A small network was shown many inputs. Here are its activations along a few directions, one row for each input.
In each table, some parts of the input vary, and every possible input appears once, in random order.
A made-up example of a description, with smaller parts first: one of 2 separate values, together with either a single point or one of 9 places along a line or (one of 5 places around a ring, together with one of 6 places along a line).
Shared parts are said once, and a part with two or three values counts as separate values.
In the rows, zero is written as 128.

Other details of the inputs shift rows strongly along two fixed directions, in all tables alike. That doesn't count.

Table:
r1: [104  41 127 106 154 152 151 144 155 150 116 145]
r2: [ 99  39 108 100 147 142 154 151 136 151 115 136]
r3: [135 209 122 134  99 112 133 109 122 140 153 116]
r4: [ 84 141 128 147 126  96 146 174 123 108  94 155]
r5: [168 198 125 169 108 145  93 110 106  97 149 106]
r6: [111  41 136  98 141 160 143 152 167 139 104 136]
r7: [119 127 138 189 134 116  98 162 104  80  92 164]
r8: [ 79 143 137 144 136 103 142 172 116 110 108 167]
r9: [158 109 111  65 130 155 129  87 153 153 174  94]
r10: [159 102 107  99 129 159 130  48 119 154 135  68]
r11: [183 184 130 160 116 101  81  98 102 110 151 114]
r12: [127 116 154 187 141  79 105 161  93  90  97 155]
r13: [151 108 102  78  99 151 150  80 136 168 163  98]
r14: [ 99  39 114 109 145 144 159 145 137 159 115 143]
r15: [165 193 135 150 123  84  99  82  90 125 123  99]
r16: [ 84 146 150 149 146 113 133 169 136 109 109 170]
r17: [115 127 140 190 133 126 106 167 102  80  94 157]
r18: [144 212 152 127 109 129 112 114 149 127 154 119]
r19: [ 81 143 131 142 142  95 137 179 118 105 106 159]
r20: [149 212 149 134 116 126 113 118 151 130 153 110]
r21: [194  84 103 110 120 156 108  70 114 146 169  95]
r22: [ 85 142 131 164 128 101 150 171 124 124  95 157]
r23: [157 107  93  82 108 149 145  88 140 172 161  83]
r24: [139 214 138 118 123 117 116 113 134 120 167 120]
r25: [144 211 151 119 109 127 113 115 147 119 154 118]
r26: [149 111 105  79 115 154 141  81 135 174 175 102]
r27: [ 94 143 158 139 136 115 126 179 150  95  96 157]
r28: [130  29 116 126 144 153 152 120 100 135  74 132]
r29: [105  40 121  97 156 151 146 151 154 141 115 138]
Description of these inputs: either one of 3 separate values or one of 6 places along a line or (one of 4 places along a line, together with one of 5 places around a ring).
- Change only the place on the ring of 5 in r13. List by row number the other rows that result. => r3, r4, r22, r23
- Which other rows belong to the same alternative as r28? List them by row number. => r10, r15
- Change only the place on the ring of 5 in r26. List by row number the other rows that result. => r2, r8, r14, r19

Table:
r30: [175 143 111 116 113 135 117  83 115 147 162  93]
r31: [121 219 138 146 117  92 120 138 125 121 142 128]
r32: [ 86 122 141 137 144 109 141 172 131 112  98 154]
r33: [140  40 125 115 136 157 131 111 130 140 118 125]
r34: [155 155 112  94 124 136 126  93 139 151 167  91]
r35: [120 219 132 156 114 108 127 134 116 114 126 123]
r36: [173 145 113 111 121 136 114  80 115 143 157  89]
r37: [125 220 149 148 122 101 111 137 132 112 137 127]
r38: [104 108 132 160 137 109 127 161 110 104  91 158]
r39: [ 88 121 132 145 140 109 140 176 132 115 101 158]
r40: [128 217 142 146 116 101 116 144 128 109 143 127]
r41: [139  40 122 113 135 157 130 110 132 136 119 126]
r42: [151 155 119  92 119 132 127  88 139 157 165  93]
r43: [122  51 122  91 135 168 142 124 149 146 133 134]
r44: [109 108 143 162 142 119 118 158 117  96  87 157]
r45: [149 159 113 103 115 146 135  84 130 150 150  88]
r46: [157 154 108  99 116 140 128  97 136 152 177  98]
r47: [ 85 123 143 140 135 107 148 168 134 122  97 166]
r48: [ 81 123 136 139 145 117 140 170 126 113 106 164]
r49: [101 109 139 161 146 108 129 157 108 107  92 154]
r50: [136  42 115 114 131 146 140 114 123 148 122 127]
r51: [124 221 142 157 119 117 119 132 123 106 122 122]
r52: [126  51 119  96 140 165 141 127 152 145 131 128]
r53: [123  55 131  88 133 157 149 118 157 154 121 133]
r54: [108 107 138 163 135 115 121 161 115 100  91 159]
r55: [126  52 120  94 139 159 141 127 155 147 125 125]
r56: [125 217 137 143 118  96 122 143 124 114 143 126]
r57: [147 209 143 168 125 105  99 128 108 100 129 124]
r58: [121  53 123  95 126 151 145 124 151 156 126 130]
r59: [116  58 124  84 137 147 156 116 149 159 122 130]
r60: [180 142 121 116 118 145 106  82 123 136 156  92]
r61: [171 143 110 115 112 133 117  80 117 144 165  95]
r62: [132  42 114 109 138 148 137 109 125 142 120 123]
r63: [174 140 116 118 110 139 111  81 122 139 164  96]
r64: [ 86 121 134 143 150 115 138 173 129 111 104 157]
r65: [ 92 119 136 149 139 120 135 177 134 109 107 162]
r66: [171 145 112 110 120 135 113  76 117 140 158  90]
r67: [159 155 124  94 108 139 130  88 146 156 167 103]
r68: [178 141 115 117 111 141 110  85 121 141 160  94]
r69: [122 219 137 159 112 113 122 135 120 109 125 124]
r70: [125 222 138 149 117 109 113 141 123 109 152 136]
r71: [139  41 120 117 129 152 134 114 127 143 122 128]
r72: [104 110 136 161 146 109 128 159 108 107  88 153]
r73: [106 109 133 162 138 109 128 164 109 107  91 157]
r74: [ 93 120 149 141 141 118 135 174 138 106  97 156]
r75: [ 84 122 133 143 137 117 141 174 126 115 109 168]
r76: [109 107 139 166 136 115 125 163 113 105  91 158]
r77: [161 151 114  99 114 141 122  97 144 150 170  96]
- What is each input in this table made of? => one of 4 places along a line, together with either a single point or one of 5 places around a ring or one of 6 places along a line
- The inputs of r48 and r70 match in every part but the place on the line of 4. If r32 is changed in the same way as r48 into r70, which row does it become? => r40
- The inputs of r63 and r41 match in every part but the place on the line of 4. If r71 is changed in the same way as r63 into r41, which row does it become? => r33
- Start at r30 and move only the place on the ring of 5, one step at a time. The first step leads to r50. Which rows follow, in order? => r61, r38, r73
- Start at r75 and move only the place on the line of 6, one step at a time. The first step leads to r46. Which rows follow, in order? => r39, r56, r31, r47
- Change only the place on the line of 4 in r67. List by row number the other rows that result. => r47, r53, r59
